These are the activations of a small neural network, seen along a few directions. Each row is one input.
Each table varies a few parts of the input and shows all the possible inputs, shuffled.
Descriptions start from the smaller parts, as in this example, which fits no table here: one of 3 separate values, together with either a single point or one of 11 places along a line or (one of 6 places along a line, together with one of 8 places around a ring).
Shared parts are said once, and a part with two or three values counts as separate values.

Other details of the inputs vary at random and push rows far along three fixed directions, the same in every table; ignore that.

Rows:
R1:  65 -32   3  18  25 -22  -5 -11  13 -52  27 -46 -21
R2:  13 -18  30 -14   0  -5 -44 -11 -32 -31 -24  -4 -35
R3:  -3  38 -36  11 -38 -14 -10 -12   2  -7  -9  20  13
R4:   1 -13  11  47  43  -1  43  -9  50 -19  11 -32  24
R5:  -7  35 -45 -16 -14  -9  -4  25 -16   3 -13   5 -10
R6:  26 -33  28 -38  -2  19 -22 -28 -49 -22 -21  -3 -39
R7:   9  32 -38 -14 -34  12   5  16   2  -8 -20  23   3
R8:   9   3  -2  16  20   1  28 -30   4 -14  10  -8 -11
R9:  12 -19  13  48  31  -6  60 -18  50 -32  17  -8   7
R10:  -1  31 -46 -23 -31   4  -4   3 -21  13 -20  24   3
R11:   1  26 -43 -21 -39 -16 -13  13  -2  -3 -38 -15   2
R12:  42 -23  45 -13 -17   7 -36  -4 -50  -1  13 -11 -11
R13:   4 -21   9 -11   1  24 -34 -17 -42 -11 -40 -11 -25
R14:   4  29 -40 -12 -16   5  -3  25  -4 -25 -22  12   6
R15: -15  29 -47   0 -21  -7   9  15   6  13 -22  -9   9
R16: -14  27 -28  23 -16 -11  14 -14  11 -10  18  -3   5
R17:  14  -3  23  32  23 -24  39 -27  40 -14  10 -16  -9
R18: -36 -10  30   9  14  -2 -20   2   3  43   4   6  17
R19:  39  19 -39  11 -26 -24   5  18  23   1  28  -8  10
R20:  20  -6  18  27  20  -7  33 -22  33 -28  15  -6  17
R21:   6  30 -34   4 -16  -6  20  -5   6 -14 -13  -1 -21
R22:  11  -1  20  44  43 -26  32 -31  46 -22   1 -51   1
R23:  -9  30 -27   8  -1 -12  17  20  29 -26  15  -8   8
R24:  16 -18  10 -21  18   4 -10 -12 -30 -24 -26  -7 -31
R25: -27  -8  18  19  36  21  20  18  21  46  14   8  43
R26: -10  20 -37  -8 -41 -10 -28  14 -17  -5 -40  -3   4
R27: -15 -19  24  -4   7 -11 -17  42  -3  70  51  18  33
R28: -58 -10  19 -15   2  16 -31  21 -14  69  17  10  13
R29:  -1 -11  15  45  21 -11  38 -35  37 -30  18 -26 -20
R30: -65 -11  17 -20   8   9 -21  33 -12  74  36  31  21
R31:   1   6  14  10  14 -11  18 -20  17  13  16   2  14
R32: -13  22 -25  40  -5 -11  34  -9  29  -6   6   7   3
R33:   8  -4  14 -33   2  31 -23  -2 -27   0  -1  20  -6
R34: -46 -29  22  -6  -2  12   4  11  -8  68  17  40  24
R35:  29  -8  11  55  20 -22  20  -6  38 -15  25 -50  13
R36:  11 -12  19 -42 -27  15 -25  16 -19   8 -15  26  -8
R37: -16  -4  23  -2  17  14  12   4  16  21  42  11  20
R38:   7 -28  20 -32  -7  33 -45 -25 -58  -4 -25  24 -24
R39:   0 -28  20 -20  -4  24 -23 -15 -38  10 -24  22 -26
R40:  29 -20  26 -20  10   0 -18   1 -14 -51 -19 -13 -18
R41: -24  27 -44 -20 -48 -14 -23  28 -19  12 -18  22  16
R42: -35  -4  16 -31   5  13 -10   6 -12  64  36  25  10
R43: -23  13 -45   0 -32 -13   0  18 -11  -5 -12  16  14
R44:  -6  16 -45   1 -45   0  -4  -8 -23 -17 -18  18   5
R45:  -1 -11  12  53  36  -3  42 -50  20 -21  26 -10   4
R46:  -2  23 -39  -6 -18 -26  13  14   5 -15 -12  -6   5
R47: -35  -5  27  14  36  10  15  21  35  38  39 -10  33
R48:   1  35 -40 -11 -16 -21   2  10  -3 -30  -5 -17 -26
R49:  -2  32 -34  -7 -39 -18  19  14  11  12 -10   9   8
R50:  31  -6  22  35   2 -20  24   0  22   0  29 -17   6
R51:  26 -21  21 -25   8  32 -20 -20 -29 -23 -14  10 -17
R52:  16 -25  30 -36  -5   9 -21 -17 -37   0 -14   4 -18
R53:  -2  31 -18  11  -3 -18  13  22  31 -19   7   2  22
R54:   9 -22  40 -19  28  -9 -15  -4 -12  -4  -4  -8 -21
R55: -17  24 -44  21 -11  -9  11  10   1  -4 -13  16  12
R56:   7 -17  33  -9  16   2  11 -17   5  -3  10 -16 -35
R57:  26 -20  28 -10  29  18 -17  -8 -16 -49  -9 -13 -33
R58:  12 -23  41   5   4  -1 -10 -29  -4 -11  -8  -2 -28
R59: -43 -31  39  -4   5   9   4   6   0  76  24  39  29
R60:  -6  26 -39  13  -1  -8  19  -1  13  -1 -24 -16   9
R61:  -3 -31   9 -22 -13  17 -39  -9 -44 -12 -41  -8 -28
R62:   7  17 -33   1 -27 -10  25   0   8 -15 -19   1 -12
R63:  25 -19  40  12  33   2  -8 -20  20 -38 -12 -32  -5
R64:  26 -24  30 -12  12  10 -20  -6  -5 -33 -26 -26  -8
R65:  -3  21 -36  -5 -18  -4  10  32  10 -26  -7   5  13
R66: -50  -2  16 -25  19  22 -13  29 -16  87  13  17  17
R67: -16  30 -36  34  -7  -5   9  -2   6  -9 -14 -17   1
R68: -23   6   3  12  23  -8  17   3  25  21  17 -26   2
R69:  57 -28  18 -25  -9   8 -43  -4 -43 -16  19 -18 -17
R70: -17 -27  30   6  28  19  23   0  14  35  37  27  33
R71:  -4  16 -42   3  -6 -23  19  12   4 -18 -12   0  -5
R72:  23  14 -52  -4 -25 -12 -29  31  12  22  16 -15  22
R73:  0 -9 40  5 22  4 11 -1 29 22 22 19 16
R74: -45 -11  12  -9  12  12 -18  18 -23  49  17  29  14
R75: -21 -13  38  10  29  11  26  10  37  33  41  11  15
R76:  12  44 -28 -13 -35  -6 -13   6   7 -15  -7  22  17
R77:  12 -14  24 -11  21  27 -21  -1 -15 -18 -18 -18 -20
R78:  28 -12  22  -4  13  21   4  -9   0 -32 -12  -4 -33
R79:  20 -18  16 -20   4  14  -3 -18 -21  -6 -26   1 -34
R80:  -4  30 -46   8 -45 -15  -4  -3  -5  -7 -14  17  19
Description of these inputs: one of 4 places along a line, together with either one of 2 separate values or (one of 3 separate values, together with one of 6 places around a ring).
The inputs of R30 and R16 match in every part but the place on the line of 4. If R54 is changed in the same way as R30 into R16, which row does it become?
> R31
The inputs of R33 and R57 match in every part but the place on the line of 4. If R42 is changed in the same way as R33 into R57, which row does it become?
> R48
The inputs of R62 and R71 match in every part but the place on the line of 4. If R19 is changed in the same way as R62 into R71, which row does it become?
> R1
Start at R45 and move only the place on the line of 4, one step at a time. The first step leads to R32. Which rows follow, in order?
> R74, R67
Which other rows does R77 become when the choice among 3 separate values takes its other values? List them by row number.
> R66, R67
Which other rows does R72 become when the choice among 2 separate values takes its other values? List them by row number.
> R35
Which other rows does R50 become when the choice among 2 separate values takes its other values? List them by row number.
> R19

Rows:
R81: -16  36 -40 -18 -33 -10  -1  30   4  41  17  26  21
R82:   7  30 -41  31 -23 -25  27  -1  30  -5  15  11  22
R83:  -8  39 -33   8 -17 -10  25  28  31  13  12  11  20
R84:   2 -25  36 -12  18  19  -8  -5  -7  24  13  15  14
R85: -19  29 -38   0 -10  -3  -4  30   8  18  -1  10  28
R86:   3 -21  42  34  56 -14  46 -19  46   7  42 -18   7
R87:  21  17 -20  32 -12 -19  33 -17  25 -45  -1  -8   8
R88:   7 -21  21  47  28 -15  23 -26  23 -14  16 -23   5
R89:   7  15 -14 -14 -13 -11 -15   7  -7 -10 -17 -15 -17
R90:  -7 -12  25  33  41  -9  26  -7  37  -3  18 -29   5
R91:   6 -35  38  -8  11  14  -9  -8 -17  31  29  11  -2
R92: -14  28 -35   0 -21 -17   0  17   2  18   3  -6   9
R93: -13 -49  56   7  34  13  -8  -9 -16  44  32  -6   4
R94:  -6 -57  71 -40  38  32 -23  13 -24  34  16  16  -3
R95: -23  31 -37  -6 -26   2 -15  25   1  34  -3  20  35
R96: -31   4 -14 -52 -25  17 -49  48 -31  45  -8  25  13
R97:  23   1  -5 -22 -17  19 -13 -48 -42 -84 -59  -3 -71
R98:  27 -12   8 -23 -26   6 -44 -14 -43 -45 -42 -11 -33
R99:  37  -7   5 -41 -14  19 -39   6 -38 -39 -32   2 -32
R100:  -3   9 -27  45  10 -10  48 -51  17 -66 -49 -28 -30
The inputs of R96 and R94 match in every part but one. If R93 is changed in the same way as R96 into R94, which row does it become?
> R91
What do these inputs look like to the network?
> one of 2 separate values, together with either a single point or one of 9 places around a ring

Rows:
R101:  24   2   9  29   9 -18  11 -10  27 -50   0 -28  -3
R102:   1   0   6 -16 -26   6 -21   3  -9  18 -11  10  14
R103:   7 -31  34  14  41   3  33 -10  30  18  31   8  24
R104:  24  -4   4  -2  21  -7  -3  -1  15 -49  -1 -24 -24
R105:  10  13 -14  36  14 -18  51 -12  40  -2  30  10  20
R106: -17  -8   0   6   3  14   1 -13  -9 -19 -38  14 -21
R107:   5 -23  13 -21  -2  21 -30 -17 -37  10  -7  14 -11
R108: -19   1 -18  -2 -14  -1 -15  22 -14  36 -12   6   5
R109:  -5 -34  43  -7  22  10 -25  11 -26   2   4  -2   7
R110:   3 -18  22  20  12  -8  11 -17  15  -4  -5 -31 -15
R111:  10 -32  26   8  40   9  -7 -19 -10 -19  -6 -37 -21
R112: -29   9 -33  -9 -20  -3  -6  12 -11  30   6  15  12
R113:   1   0  -9 -34 -20  19 -41  19 -33  -7 -17   7  -8
R114:  24  10 -26  12 -20  -9  -4 -13  -4 -38 -28 -13   2
R115: -17  27 -24  -7 -25   7   1  15  -7  34  25  29  12
R116:  -1  42 -37  37 -12 -29  42   0  41  13  24  17  33
R117: -17  34 -31  23 -24 -26  26  13  27  30  37  23  26
R118: -13   6 -12 -15 -22   3 -29   7 -32  36  -5  33  14
R119: -15   5  -8  -1  10   4  -8  11   1   5   7  -8  14
R120: -20   6 -10  36  23 -14  16  14  22  22  11 -13  24
R121:  18  -2  12  27  -8 -15   5 -36   7 -40   5 -24 -22
R122:  28  -3  10  15  -8  -5   4 -18  12 -36  -9 -20   0
R123: -3 -4 -6 -6 -4 16 -6  3 -8  3  3  7 15
R124: -16  16 -31   3 -13  11   9 -13  -2 -33 -39   8 -16
R125:  11   0  -1 -18   9  -2 -10   5  -4 -13 -11 -22 -19
R126:  22 -27  42   8  37  17   5  -5   5 -25  16 -17 -17
R127:  21 -26  23   0   2   7 -14 -11 -25 -30 -15 -14  -4
R128:  11  11 -24 -18 -15 -10   3   5  -8 -13 -17 -17 -20
R129: -17  -2   7  -4  -3 -13   8   8   5  36  19   8   7
R130:  20   0  -6 -38 -27  27 -31   8 -31   5 -20  19 -10
R131:  -8  16 -18 -14 -23  -3  -1  18 -12  28  25  32   4
R132:   2   2 -11 -18 -31  -6 -37  -6 -42  -8 -13   8 -17
R133: -38  -7  30 -33  22  20   6  -5 -20  31  -6  33   5
R134:  21  22 -16 -10  -7 -15 -15  10   8 -37 -13 -18 -14
R135: -32 -19  25  -5  17  -2  10  18  10  75  24  10  20
R136:   9 -24  47  19  38  -2   1 -17  22 -21  13 -32  -7
R137:   6   5 -28  15 -17 -18  -5  -9  -8 -28 -16 -13 -17
R138: -42  -2  21 -17  16  27  14  -4 -10  29  -9  31   5
R139:   9  -8   5 -11   4   8  -2  -1 -16   0 -11 -17 -23
R140: -16  38 -44  29  -9 -19  42   6  32  16  22   0  19
R141:  11  27 -19  -9 -13 -13  -7   7   5 -17 -20 -24 -13
R142: -17 -33  53  13  64  14  18  -8  16  39  30 -21   6
R143: -26 -36  46  -6  38   2  18   1   0  56  45  14  11
R144: -29  24 -31  22 -27 -26  18  12  29  33  14   8  23
R145:  15   9   1  35  -1 -18  19 -30  24 -10   6  -7   5
R146:  16 -25  27 -44   5  17 -35  24 -19  -5   2  15 -16
R147:  -9  26 -21  -5 -13  -5  18 -13   5 -35 -39   9 -16
R148:  -8 -43  43   3  30  13  -6 -33 -18   3  27  -5 -10
R149:  20  16 -14 -20 -25  15 -16  -2 -25  -1  -9  19 -13
R150:   3   7 -39   5 -14  -4  -2  -2  -5 -16 -22 -19 -12
R151:  39  -3   3  24   7 -15  27 -21  28 -40  -4 -18  -3
R152:  17 -43  58 -18  17  17 -12   3 -13  13  13   9   1
R153:   2  14  -7  18  22  -5  16   6  29 -13  14 -18   6
R154:   6  12 -21 -23 -27   5  -2  35   0  16   8  32  20
R155:  11   0   1   1   8  -5 -23   6  -9 -29 -15 -20  -8
R156:  38  15 -20   0 -21  11   5   3  -1 -41 -13  -2 -11
R157: -47  26 -18   9 -11   6  20   4  21  16 -17  29  13
R158: -11  16  -1  32  12 -17  20  -2  37   6   7 -28  15
R159:  14  11  -7 -33 -27   1 -30  32 -14  -8 -10  14  -7
R160:  -8  -9  -5 -32 -16  22 -31   5 -29  27 -11  21  14
The inputs of R152 and R154 match in every part but one. If R159 is changed in the same way as R152 into R154, which row does it become?
> R146
What do these inputs look like to the network?
> one of 6 places around a ring, together with either a single point or one of 9 places around a ring
Which other rows does R121 become when the place on the ring of 9 takes its other values? List them by row number.
> R101, R102, R110, R122, R136, R144, R145, R158
List by row number the other rows that have the place on the ring of 6 in common with R153.
> R115, R126, R130, R138, R139, R140, R142, R149, R156
List by row number the other rows that have the place on the ring of 6 in common with R114.
> R106, R108, R109, R118, R120, R127, R132, R137, R155
